These are the activations of a small neural network, seen along a few directions. Each row is one input.
Each table varies a few parts of the input and shows all the possible inputs, shuffled.
Descriptions start from the smaller parts, as in this example, which fits no table here: one of 2 separate values, together with either a single point or one of 9 places along a line or (one of 4 places along a line, together with one of 5 places around a ring).
Shared parts are said once, and a part with two or three values counts as separate values.
(in the rows, 100 means zero)

Other details of the inputs shift rows strongly along two fixed directions, in all tables alike. That doesn't count.
To show where, the next rows are all for the same input, with only those details redrawn:
[ 82,  94, 159,  89, 101,  17, 158, 148, 123,  96,  53]
[110,  81, 134, 112, 105,  55, 154, 101,  94, 113,  63]
[117,  84,  56,  80,  93, 165,  57,  86,  89, 123, 119]
[ 99,  92,  74,  65,  92, 138,  61, 117, 108, 112, 112]
[ 81,  99,  94,  51,  90, 108,  68, 148, 126, 100, 103]
[128,  73, 119, 129, 108,  79, 154,  70,  73, 125,  68]
[107,  85,  98,  89,  99, 106, 101, 104,  98, 114,  91]

Table:
x1: [ 93, 115, 138, 135, 109,  62, 156,  84, 100,  89,  82]
x2: [106, 113,  92,  99, 105,  89,  92,  95,  82,  82, 107]
x3: [ 69, 127, 118,  90, 100,  74, 112, 120, 124,  75,  94]
x4: [ 99,  92,  74,  65,  92, 138,  61, 117, 108, 112, 112]
x5: [ 73, 124,  99,  64,  96,  96,  53, 136, 122,  68, 126]
x6: [108, 104, 109, 124, 104, 101,  89,  93, 103,  81, 124]
x7: [134,  95,  80, 138, 108, 139,  89,  37,  61, 106, 133]
x8: [109,  94, 121, 160, 115,  66, 141,  61,  82, 121,  86]
x9: [ 45, 123,  97,  64,  95,  83,  51, 158, 141,  84, 113]
x10: [120,  95,  81, 154, 110, 131,  82,  59,  90, 121, 117]
x11: [167,  75,  72, 119,  88, 156, 100,  28,  42, 118, 111]
x12: [ 74, 124, 125, 109,  99,  83, 109, 123, 136,  71, 100]
x13: [ 96, 104, 117,  71,  87,  80, 133, 119, 120,  85,  83]
x14: [ 61, 135,  83,  60,  96, 103,  75, 143, 124,  68, 110]
x15: [106,  89, 104, 152, 117,  64, 144,  68,  64, 114,  74]
- What do these inputs look like to the network? => one of 3 separate values, together with either a single point or one of 4 places along a line
- The inputs of x2 and x14 match in every part but the choice among 3 separate values. If x6 is changed in the same way as x2 into x14, which row does it become? => x12
- Which other rows does x11 become when the choice among 3 separate values takes its other values? List them by row number. => x4, x13
- Which other rows agree with x9 in the choice among 3 separate values? List them by row number. => x4, x8, x10, x15
